A small network was trained on made-up records. Each row is its average activation on records with the value named, seen along a few directions.
Values that are neighbours, or in one group, have similar rows; names and order tell nothing.
In the rows, 500 means zero.
Random noise pushes rows far along 23 fixed directions. That doesn't count. These rows show it; they differ only by the noise:
[688 410 437 618 593 528 469 493 335 252 494 537 433 441 484 375 614 471
 502 646 427 448 587 504 595 344 568 695 406 555 393 332 503 491 503 425
 535 488 456]
[662 642 362 554 341 414 691 553 453 441 603 524 545 397 519 562 464 367
 349 572 344 478 691 606 328 563 367 604 500 457 615 380 487 665 599 617
 459 505 521]
[577 681 480 671 510 626 519 484 384 457 385 414 462 620 367 592 539 557
 561 452 490 532 469 506 623 540 339 388 481 541 493 572 517 527 699 409
 542 323 400]
[626 642 469 335 650 456 546 612 508 507 458 542 488 303 504 366 588 515
 631 461 626 660 417 471 449 388 459 302 567 508 408 458 477 528 768 383
 192 615 527]
[422 540 609 535 507 624 506 515 523 470 550 485 458 620 589 552 575 488
 434 565 366 547 417 300 614 357 593 462 307 404 481 592 464 323 557 367
 293 630 342]
[404 525 483 460 505 514 675 439 494 460 643 581 487 542 360 282 511 521
 510 399 530 580 516 547 381 285 363 489 464 714 394 301 308 427 426 717
 528 597 530]
[444 282 545 610 474 476 436 651 359 453 770 510 512 478 435 467 576 507
 628 537 439 511 538 201 411 591 496 380 305 452 560 819 289 662 449 441
 534 751 255]
[581 456 371 605 417 683 464 438 337 230 667 226 611 427 507 449 557 487
 353 474 500 421 422 598 474 647 389 734 424 538 527 346 378 549 351 710
 675 565 584]
[527 165 503 627 491 598 389 692 438 578 635 596 301 469 589 747 371 666
 564 431 445 459 449 599 421 510 469 554 392 396 441 528 350 561 460 545
 436 229 431]
[352 415 520 228 619 619 600 475 384 315 410 359 477 576 417 357 587 527
 710 181 601 382 505 640 506 431 600 727 444 461 439 423 666 404 486 518
 479 530 602]
[455 497 457 536 389 476 677 471 451 473 441 489 420 578 596 531 515 548
 505 532 487 522 586 565 638 541 720 730 514 317 556 434 623 477 630 398
 393 401 466]
[272 124 591 500 566 448 314 643 390 688 495 583 411 628 552 531 509 366
 545 487 470 443 374 298 602 579 682 570 587 505 578 589 410 554 305 414
 569 517 555]
[433 502 285 382 376 234 150 492 707 520 333 420 334 872 486 740 404 479
 400 335 301 510 457 408 615 618 657 544 545 440 523 545 513 452 333 785
 667 325 516]
[626 617 401 290 681 449 515 455 390 340 514 422 403 378 474 233 571 617
 597 395 397 429 581 451 404 381 425 531 378 402 531 258 553 436 638 452
 418 595 426]
[527 543 451 331 582 234 476 271 605 541 372 579 354 509 736 512 512 519
 431 405 480 348 463 569 330 519 341 411 748 625 622 198 399 630 551 350
 271 398 630]
[614 422 575 607 619 408 502 519 310 482 378 510 629 472 440 295 464 411
 715 425 704 315 746 542 480 609 360 471 528 634 105 532 560 682 494 610
 651 430 493]
[673 671 657 647 671 490 400 406 445 310 700 548 626 480 462 435 520 456
 345 395 479 390 482 555 538 332 220 424 522 566 419 422 445 418 394 624
 630 514 539]
[421 439 563 326 319 466 517 201 446 442 542 568 464 209 601 624 472 426
 321 720 433 412 251 551 271 468 503 588 375 495 743 448 541 550 444 401
 454 567 469]
[525 659 410 472 634 592 270 319 590 373 421 234 580 466 428 304 599 375
 568 476 509 414 514 340 456 542 449 485 470 831 303 359 467 431 324 644
 703 541 468]
[620 618 330 502 720 571 733 517 274 407 572 233 583 434 575 432 551 492
 583 514 443 515 621 166 514 551 560 664 345 307 719 562 474 596 718 398
 452 533 394]
[464 598 495 463 667 537 221 415 594 532 379 451 514 373 649 379 667 363
 590 394 504 429 480  57 560 680 579 525 680 623 382 633 598 520 412 403
 629 689 448]
[554 485 602 634 475 377 854 644 559 516 494 685 582 671 479 637 372 404
 439 637 514 473 735 609 497 326 345 472 638 567 380 617 448 601 681 560
 410 310 649]
[ 77 482 652 488 254 494 588 304 621 662 641 400 467 528 389 429 380 423
 535 548 502 487 363 344 447 409 523 502 375 620 334 421 507 359 339 689
 565 457 331]
[457 524 427 515 417 523 455 571 515 828 508 524 512 466 645 586 430 511
 456 537 528 710 434 483 493 726 730 447 463 350 665 538 419 495 491 518
 399 531 440]
[353 488 633 447 439 612 796 519 277 342 613 431 496 411 355 446 526 369
 554 639 418 458 462 423 494 269 503 659 273 424 508 504 606 442 665 419
 406 529 379]


Field NULIV:
kinub: [492 640 524 622 445 535 421 634 396 612 626 282 594 350 568 620 433 271
 437 538 521 574 351 424 616 635 553 553 472 348 456 425 541 492 494 594
 429 389 423]
pulo: [461 306 469 550 427 668 534 575 562 584 541 517 450 459 614 522 456 749
 448 429 591 559 311 468 544 511 370 483 596 437 409 569 406 506 513 532
 490 588 633]
zibo: [367 509 537 368 630 541 619 291 317 438 485 397 421 388 510 616 494 401
 572 385 499 352 301 392 374 403 349 573 479 561 681 430 528 603 576 362
 456 296 489]
mip: [557 441 387 671 263 503 481 441 632 617 501 542 464 429 478 674 543 325
 405 565 389 547 371 445 622 370 716 642 396 407 561 414 804 581 346 367
 432 545 474]
kes: [321 357 723 587 498 490 614 681 684 630 659 383 616 554 664 571 468 233
 453 664 448 286 605 496 384 521 411 415 647 626 486 407 373 569 431 359
 187 453 624]
dav: [459 540 612 386 585 549 503 447 466 435 466 364 633 244 501 594 507 460
 549 751 742 679 202 456 645 432 827 530 479 362 613 712 637 405 627 306
 402 431 512]
pur: [457 426 543 567 528 566 578 437 554 604 436 477 486 462 520 280 438 493
 397 765 390 348 558 364 432 354 246 457 477 730 329 196 402 452 457 463
 533 515 513]
nizag: [411 635 644 529 218 444 655 401 577 471 646 501 442 359 449 645 461 497
 439 713 499 573 322 682 497 363 472 395 465 414 547 438 581 443 689 345
 236 384 361]
nili: [482 348 414 505 298 515 296 571 590 634 369 500 513 682 357 494 513 521
 437 529 431 508 548 775 518 662 632 422 401 529 600 383 573 478 222 509
 586 649 546]
nad: [588 763 424 452 442 634 548 491 339 478 500 515 510 302 443 541 558 428
 449 309 470 562 471 703 442 616 386 586 536 440 682 390 639 534 566 501
 541 523 509]
lof: [543 544 551 623 483 269 581 207 512 413 458 497 586 519 551 581 462 484
 565 561 691 428 571 528 592 503 610 519 521 501 419 628 629 623 478 441
 553 355 410]
fofes: [620 566 490 684 411 596 410 580 644 637 463 647 424 405 447 438 568 556
 483 597 373 483 616 531 471 529 293 337 619 641 470 382 569 515 504 318
 542 576 454]
legis: [495 488 495 312 610 461 477 593 684 497 461 463 565 528 514 458 521 329
 449 531 443 460 486 443 433 335 517 455 537 564 483 442 541 453 440 508
 392 631 681]
ladi: [280 314 666 496 428 214 439 356 393 705 448 529 432 530 379 261 374 532
 543 601 648 401 270 334 545 442 295 249 579 618 302 365 436 581 439 506
 579 444 474]
nov: [396 428 492 388 365 578 475 393 289 323 396 211 560 502 410 419 506 529
 596 568 717 496 290 611 443 658 424 403 324 611 350 517 369 566 573 598
 474 521 439]
dak: [473 395 451 528 571 445 689 303 386 465 627 550 581 397 496 293 537 568
 495 547 571 436 619 454 360 517 464 622 527 619 708 404 384 631 327 441
 688 642 528]
The values of NULIV form 5 separate groups.
- List the group mates of lof, in the order listed. => pulo, nizag
- List the group mates of legis, in the order listed. => zibo, mip, nov
- List the group mates of kes, in the order listed. => dav, ladi
- List the group mates of dak, in the order listed. => pur, nili

Field BUDE:
zepit: [328 569 473 378 396 455 823 411 470 494 483 286 560 566 267 316 411 604
 561 588 525 433 610 577 437 530 369 535 524 502 686 412 582 494 610 520
 674 448 567]
nilo: [721 462 460 642 754 456 478 560 552 481 410 571 576 694 545 437 532 552
 516 540 642 634 538 415 664 261 547 298 422 611 220 527 311 478 534 491
 310 523 535]
dadu: [575 672 343 592 616 500 551 464 509 508 721 304 441 255 536 475 519 594
 542 362 500 518 444 392 480 570 369 611 706 443 692 234 479 583 578 452
 514 304 505]
porak: [498 407 508 440 567 531 406 500 440 461 473 492 455 530 616 559 497 488
 428 430 548 517 312 573 557 451 493 538 531 511 430 419 403 441 459 556
 411 451 608]
dek: [512 507 631 435 468 684 517 446 563 476 246 491 561 454 533 452 501 516
 440 845 607 503 487 837 526 454 642 510 466 623 387 376 583 297 569 374
 383 407 603]
bebu: [707 644 302 684 518 609 512 552 424 633 363 450 462 434 544 435 521 509
 416 747 401 587 537 372 562 594 369 433 543 595 537 334 417 565 678 371
 507 455 453]
nav: [551 564 519 595 722 543 533 548 695 534 552 435 605 425 561 304 536 601
 609 445 702 533 569 352 591 469 411 424 764 635 280 492 440 476 523 490
 505 501 613]
netu: [464 410 373 588 373 445 570 545 597 477 482 376 407 727 208 650 562 316
 652 449 406 534 433 456 520 203 512 387 265 674 404 408 523 615 430 425
 291 455 397]
zoso: [578 549 457 586 578 534 503 408 380 555 547 397 482 374 413 419 570 571
 572 559 489 522 356 387 469 465 385 304 387 521 695 405 453 605 604 242
 405 526 382]
tel: [442 532 649 389 670 438 493 438 577 532 520 463 445 578 494 435 459 507
 489 571 375 420 437 315 555 221 453 395 399 445 522 452 555 308 531 387
 432 489 471]
kemo: [473 502 502 496 361 551 352 583 573 446 613 406 546 450 526 481 556 525
 469 467 505 488 497 589 401 716 488 440 531 500 511 525 419 519 424 583
 495 640 503]
vufi: [630 316 360 574 404 630 622 477 526 453 392 665 356 425 552 634 478 651
 494 468 461 468 492 478 513 396 443 719 500 469 397 570 656 612 562 480
 575 433 577]
duk: [705 572 589 654 573 465 532 547 538 508 661 502 668 594 430 427 464 596
 369 386 473 446 610 710 633 358 434 436 427 266 564 384 647 406 380 515
 508 579 597]
zari: [519 461 545 463 558 332 285 724 548 508 525 578 443 574 559 515 564 322
 487 550 387 496 538 446 482 522 553 342 581 536 458 498 372 529 512 452
 304 566 490]
teni: [372 714 510 409 492 670 299 390 613 548 423 385 371 440 735 250 614 558
 392 512 281 370 600 432 582 725 610 720 659 446 555 148 638 176 443 399
 578 611 453]
tuki: [703 302 437 604 680 346 439 395 334 252 522 538 491 472 475 361 510 630
 590 512 622 414 579 422 589 394 433 582 500 562 319 516 428 619 455 544
 720 439 490]
kori: [556 558 381 513 583 444 482 319 498 493 356 519 514 727 415 503 520 700
 555 432 727 734 377 661 619 474 633 347 505 589 577 530 349 456 504 532
 539 409 545]
buv: [230 442 549 343 340 565 361 455 599 590 418 478 461 641 460 410 437 572
 575 509 576 580 516 709 479 645 777 518 401 534 407 507 475 250 339 711
 630 517 433]
gugub: [575 519 443 643 472 755 466 540 619 608 510 419 490 393 646 612 504 575
 564 376 561 574 453 472 602 556 695 636 402 346 342 515 663 446 488 468
 367 433 432]
nema: [724 337 304 381 515 539 454 679 325 295 490 557 509 345 296 305 676 492
 451 569 370 512 463 448 404 414 381 512 389 520 628 482 498 655 495 444
 579 912 621]
bis: [535 516 510 594 680 697 274 576 436 407 634 196 603 523 423 417 625 324
 526 517 429 399 445 445 456 570 354 385 452 731 565 370 296 490 357 466
 576 548 518]
reniz: [462 674 606 402 711 539 504 533 556 721 429 635 591 443 662 671 382 330
 392 276 548 548 384 342 557 409 485 536 651 434 416 618 599 407 473 664
 481 416 639]
The values of BUDE form a ring.
- Fewest steps between nema and nilo? => 2
- Which values are neighbours of reniz? Give them in the order they are listed. => nav, duk
- Which values are neighbours of kemo? Give them in the order they are listed. => zoso, gugub
- Which values are neighbours of tuki? Give them in the order they are listed. => porak, teni
- Which values are neighbours of buv? Give them in the order they are listed. => vufi, bis
